Each row below holds a small network's activations on one input, seen along a few directions.
Each table varies a few parts of the input and shows all the possible inputs, shuffled.
A made-up example of a description, with smaller parts first: one of 5 places around a ring, together with either a single point or one of 11 places around a ring or (one of 3 separate values, together with one of 4 places along a line).
Shared parts are said once, and a part with two or three values counts as separate values.

Other details of the inputs shift rows strongly along two fixed directions, in all tables alike. That doesn't count.
These rows show it; all are for the same input, with only those details redrawn:
[  6  -3  -2   4   4  12   6  -6 -17   7 -11  15  -2]
[-19 -17  -7  21 -58  10 -24 -11  13   6  18  15 -11]
[ 13   7   9  -7  -1 -10  -8  -6   1   4   8  -4   5]

Table:
row 1: [-17 -22 -11  23 -55   8 -24  -5  17   3  21  19 -10]
row 2: [-10   4   3  -9   8  -7   0   7  10  -7   7 -17   7]
row 3: [  2   1   0 -11   1 -15   0   2  10 -12  -1 -13   0]
row 4: [-15 -18  -9  21 -57  12 -24   0  20   3  18  18 -13]
row 5: [ 10   2   5  -3   1  -9  -5   7   8 -13   3 -13   4]
row 6: [17  8  8 -5 -2 -8 -6  4  7  3  7 -2  3]
row 7: [-11  -4  -7   6   9  15  14   4  -9  -1 -15  -2   0]
row 8: [ -9   4   2  -7   9  -7   1   6  11  -8   9 -16   7]
row 9: [ -1   1   1  -4   6 -10  -3   5   7  -7   8 -17   5]
row 10: [-39  -2  -8  36 -48  -6 -28 -14  26 -15   1  20 -24]
row 11: [  1   1   6  -5   2 -14  -3   3   1  -6   6 -15   5]
row 12: [ -2  -7  -3   5   4  12   8  -4 -19  -6 -17   2  -1]
row 13: [11 -4 -4  7  6 15  8  5 -9  2 -9 19 -4]
row 14: [ -1   4   2  -5   3 -10  -2   4   4  -4   5 -19   5]
row 15: [  0 -11  -7   7   7  10   9   2 -15  -9 -14   6   0]
row 16: [ 10   7   3 -12  -1 -14   0  -1  11   3   5  -2  -1]
row 17: [  2   3   1 -11  -1 -15   2   0   9 -10  -1 -15   0]
row 18: [-4 -1 -5  5  9 16 12  2 -7 12 -9 11 -1]
row 19: [-26 -23 -11  23 -58   8 -21  -4  13  -7  12   4  -8]
row 20: [-11   8   6  -9   5  -5   0   0   7  -6   6 -21   6]
row 21: [ 5 10  6 -7  3 -8 -6 -3  4  8 10 -8  3]
row 22: [ 7  5  2 -5  6 -9 -5  3  8  5 14 -4  4]
row 23: [ 13   7   9  -7  -1 -10  -8  -6   1   4   8  -4   5]
row 24: [ -6   7   6  -6   4  -5  -2  -1   8  -5   3 -22   5]
row 25: [  9   4   6  -4  -2  -9  -4   6   6 -10   1 -15   4]
row 26: [-10   6   4  -8   6  -7   1   5   9  -5   7 -19   7]
row 27: [  0   3   8  -5   1 -12  -4  -3  -1  -6   5 -18   3]
row 28: [  8   7   8  -5  -2  -7  -6   1   4 -11   0 -17   3]
row 29: [-10   2  -3   1  10  18  12  -2 -10  10  -7  10  -1]
row 30: [ 11   4   1 -11   2 -14  -1   0  13  -1   7   0  -1]
row 31: [  2  -5  -3   5   6   9  10   0 -16  10  -7  16  -2]
row 32: [ -8  -8  -9   5   9  12  10   5 -13  -3 -13   1  -2]
row 33: [ -5  17  -1  18  16  -4   1 -11  -4   0 -22  33 -16]
row 34: [  9   2   5  -5   0  -9  -6   8   7 -12   1 -13   3]
row 35: [ -4   3   3  -6   6  -7  -2   6  11  -6   4 -19   6]
row 36: [  2  -7  -4   4   8   9   8   2 -15   9  -6  17  -3]
row 37: [  3  -7  -5   6   9   9   9   2 -14   7  -4  18  -3]
row 38: [-3 -3 -7  6 12 16 11  3 -5  8 -6 13 -1]
row 39: [  0 -11  -6   5   6  10   8   3 -16  -7 -16   6   0]
row 40: [ -3   6   5  -6   3  -8  -4  -1   2  -5   4 -21   4]
row 41: [  2  -1   4  -4   5 -14  -3   4   3  -9   8 -13   5]
row 42: [  7   8   4  -6   3 -10  -4   2   6   9  11  -6   4]
row 43: [-9  0 -5  1 10 16 14  3 -8 10 -6 13  0]
row 44: [ -4   3   2  -4   8  -7  -1   6  12  -7   6 -18   6]
row 45: [-8 -2 -7  2 13 16 13  4 -6  7 -3 15  0]
row 46: [  8  -7  -5   4   6  10   6   1 -14   6 -10  18  -1]
row 47: [16 11 10 -6 -2 -6 -8 -2  5  2  6 -4  2]
row 48: [-9 -2 -6  1 12 16 12  4 -7  9 -5 14  0]
row 49: [  2  11   7  -7   4  -4  -4  -3   9   8   9 -10   4]
row 50: [ -4  -9 -11   1   7   8  15   1  -8 -11 -18   6  -7]
row 51: [  1  -1   5  -5   4 -14  -4   4   2  -7   6 -14   4]
row 52: [ 4  7  5 -7  6 -7 -4  4 12  7 10 -6  5]
row 53: [ -6  -4  -7  -1   3  10  14  -5 -12  -8 -21   2  -8]
row 54: [  9   9   5 -12  -1 -12  -2  -7   9   2   4  -4  -2]
row 55: [  3  -5  -9  -2   6   8  13   0  -7   4 -13  18  -8]
row 56: [ 14   5   6  -6  -1 -12  -7  -1   3   4   8  -2   6]
row 57: [  7   5   3  -7   5 -10  -6   3   7   7  12  -5   4]
row 58: [  8   7   9  -6   1 -12  -6  -5   1   7  11  -5   3]
- Describe the family of inputs behind these rows. => one of 2 separate values, together with either a single point or (one of 4 places along a line, together with either a single point or one of 6 places along a line)
- The inputs of row 32 and row 57 match in every part but the choice among 2 separate values. If row 20 is changed in the same way as row 32 into row 57, which row does it become? => row 29
- The inputs of row 52 and row 35 match in every part but the choice among 2 separate values. If row 22 is changed in the same way as row 52 into row 35, which row does it become? => row 9
- Change only the choice among 2 separate values in row 34. List by row number the other rows that result. => row 4
- Change only the choice among 2 separate values in row 43. List by row number the other rows that result. => row 26
- A walk changes only the place on the line of 6. It starts at row 28 and steps to row 12. List the rest of the walk in order. => row 27, row 40, row 24, row 20
- Change only the place on the line of 6 in row 45. List by row number the other rows that result. => row 1, row 13, row 22, row 37, row 38

Table:
row 59: [  7  -4  -8  -4  37  20  25  10 -28   7 -21  15   3]
row 60: [-1 -1 -3 -5  4  9 10  6  2 -1 -5  3  1]
row 61: [ 26  24  16 -23  15 -25  -7 -10   9   8  14 -16   8]
row 62: [-20 -22 -19  27 -26  39   9   1 -13  15 -14  31 -13]
row 63: [ 16  11   1 -20  33  -5  17   0  -6   1 -10  -4   3]
row 64: [ 18   9   6 -11  35  -3  11   7 -12  10  -5  -3  13]
row 65: [  9   7   9  -6 -18 -16 -17   2  22  10  26  -9   3]
row 66: [ 20  15   9 -10  32 -14  11  -2 -14   3  -9   6   4]
row 67: [-8 -1 -3  1  7 -3 10  1 -5 -7 -7  2 -3]
row 68: [ 25  14  16 -18  21 -25  -8   2   9   7  23 -15  17]
row 69: [-25  -2   2   4 -39 -13 -26  -9  24  -4  21 -18  -3]
row 70: [-22  -1   5  11 -37 -14 -28  -5  26 -11  20 -16  -5]
row 71: [-15 -12  -2   5 -35  -9 -23   3  28  -1  34 -10   3]
row 72: [-2 -1 -3  4  9 -1  5  3  0 -7 -9  5 -5]
row 73: [ -4   3   8   2 -45  -6 -28  -8  27   7  29   1  -2]
row 74: [ 8  4  3 -3  2  8  5 -1 -2  8 -3 13  0]
row 75: [-30 -31 -21  26 -19  40  12   2 -15   3  -7  25 -10]
row 76: [-32 -16 -19  34 -21  36   3  -5 -15  -8 -24  23 -15]
row 77: [  3   2   1   8   7  -2   0  -1  -3   0 -10   9  -4]
row 78: [-18 -20 -16  31 -23  30   3  -7 -14   5 -17  42 -21]
row 79: [ 26  20  18 -19  19 -23 -11   1   5  11  21 -15  14]
row 80: [ 38  14  19 -21   8 -28 -13  -4   0  -2  12 -20  11]
row 81: [ 23  24  15 -11  21 -31 -11   2  15  -7   5 -17  11]
row 82: [ -7   1   5   3 -42 -16 -31 -13  23   8  26   1  -6]
row 83: [ 10  13   9 -17  32   2  16   5  -8  -4 -13 -13  10]
row 84: [-22  -8 -11  17   6  24  19  -4 -30  -3 -27  16  -7]
row 85: [ -3   3   5  -7 -15 -14 -11   7  25  -1  24 -22   2]
row 86: [ 19  -7   0  -1  -4   2   1  -2 -13  -1  -6   6   0]
row 87: [ 11  15  12   2 -16 -22 -27  -7  21  -2  18  -4   0]
row 88: [ 20   1   7 -14  26  -5  12   4 -19 -12 -16 -19  10]
row 89: [ -2   6   5  -6 -14 -27 -16   1  21  -7  20  -9   1]
row 90: [ 0 -3 -6 -1  6  7 10 10 -1  4 -2  0  0]
row 91: [ 20  21  12 -15  22 -30 -10   6  17 -12   7 -17   8]
row 92: [-22  -1   0   2 -41  -8 -22 -11  26  -3  23 -20  -3]
row 93: [ 12  12  12 -21  22 -22  -2  10  12  -2  18 -28  14]
row 94: [ -6  -5   3   5 -39  -9 -27  -1  25  10  35  -1   0]
row 95: [-27 -24 -23  20 -23  31   8  -4 -12   4 -18  34 -19]
row 96: [ 11  10   2 -18  34  -4  20  -1  -6  -2 -11 -11   3]
row 97: [ 15   7   2   5  34  13  17  -5 -31   6 -28  24  -6]
row 98: [-10   1   0   3   6  -2   7  -1  -8  -7  -9  -2  -1]
row 99: [ 28   1   3 -17  27  -8  12   7 -16  -9 -13  -8   7]
row 100: [-15 -14 -12  11 -28  15  -4   6   8   6   7  11  -9]
row 101: [ -8 -24 -12  12 -36  10  -6   1   0  -9   0   5  -7]
row 102: [-17  -5   2   9 -36 -16 -24  -1  32 -12  22 -10  -9]
row 103: [ 23  15   5 -17  31  -6  14  -6  -9   9  -9   1   4]
row 104: [ -2   5   1 -11 -16 -19 -11  -3  27  -3  20 -17   1]
row 105: [ 0  2  0  5  5 -5  4 -2 -7  2 -7 10  0]
row 106: [  8  15  10 -15  32   3  15   3 -11  -3 -13 -15  11]
row 107: [ 11  11   3 -12  35 -14  16   5 -10  -6 -12  -3   5]
row 108: [ -2  -1  -4   0  37  24  24   6 -33   5 -24   2   6]
row 109: [-24 -23 -20  28 -21  30   6  -1 -11  -2 -19  36 -21]
row 110: [-20 -18 -13  13 -25  15  -4   6   6   4   9   9  -4]
row 111: [  8  -1   3   2   7   8  -1  -3 -12  13   7  11   4]
row 112: [-17 -12  -9  14 -29   7  -8  -8   5   7  -1  15  -9]
row 113: [ -5  10   7   2 -13 -20 -21   0  24 -15  13 -21   2]
row 114: [ 31   3   7 -13  25  -8  10   3 -18  -3 -15  -8  10]
row 115: [ -7   0   1   6   9   1   3   0  -4  -9 -11  -2  -4]
row 116: [ 14 -11  -6  -4  28  17  28   5 -33 -10 -31   3   0]
row 117: [ 12  11   7 -18  33   1  19   7  -5  -4 -11  -9   8]
row 118: [ 11   9   2 -17  35 -10  15   3  -8  -2 -14  -5   4]
row 119: [-31 -22 -22  21 -24  39  13  -9 -13   3 -19  21 -16]
row 120: [ -5  -9 -10  12   3  33  19   0 -19   9 -25  28  -4]
row 121: [-28 -20 -22  32 -21  33   8  -1  -9  -9 -22  29 -18]
row 122: [ -8   3   7   8 -42 -19 -29 -11  21   3  28   3  -6]
row 123: [-22  -8   3   8 -36  -6 -26  -2  22  -2  32 -19   6]
row 124: [-22 -14  -9  14 -28  18  -3   4   5   3   4   0  -7]
row 125: [-7 -4 -2  0  8  9  5  6 -7  2 -1 -6  5]
row 126: [-16 -18 -13  15  10  34  19   3 -26   4 -17  15  -1]
row 127: [  3  -2   9  -6 -24 -17 -20  -2  11 -14  16 -31   7]
row 128: [ -7   1  -1   1   5  11   7   5  -8   3  -4 -10   2]
row 129: [ 19   7   7 -10  37  -4  11   5 -13   8  -3  -3  15]
row 130: [ -4   3   3  12 -39 -16 -31  -6  31  -4  23   3  -6]
row 131: [-32 -25 -22  22 -23  32  12  -5 -12   1 -19  27 -19]
row 132: [  1   6   7 -12 -18 -14 -15   4  28  -3  22 -11   4]
row 133: [  0   2  -6   7   9   0   3   4   2 -10 -11   5  -3]
row 134: [ 28  23  18 -20  16 -22  -8   2   8  12  18 -17  10]
row 135: [ 20  14   7 -15  32 -11  11  -4 -12   7 -11   4   4]
row 136: [ 19  14   4 -15  31  -6  15  -4  -8   7 -12  -4   6]
row 137: [ -9   5   7  -8 -15 -21 -17  -4  21  -6  16 -22   2]
row 138: [  7  -6  -8  -2  39  20  25   8 -28   5 -18  16   5]
- Describe the family of inputs behind these rows. => one of 8 places along a line, together with either a single point or one of 9 places along a line
- The inputs of row 92 and row 104 match in every part but the place on the line of 8. If row 70 is changed in the same way as row 92 into row 104, which row does it become? => row 72
- The inputs of row 135 and row 118 match in every part but the place on the line of 8. If row 86 is changed in the same way as row 135 into row 118, which row does it become? => row 101
- List by row number the other rows that have the place on the line of 8 in common with row 102. => row 67, row 75, row 85, row 93, row 96, row 116, row 117, row 121, row 131
- A walk changes only the place on the line of 9. It starts at row 138 and steps to row 59. List the rest of the walk in order. => row 100, row 132, row 63, row 95, row 89, row 109, row 91
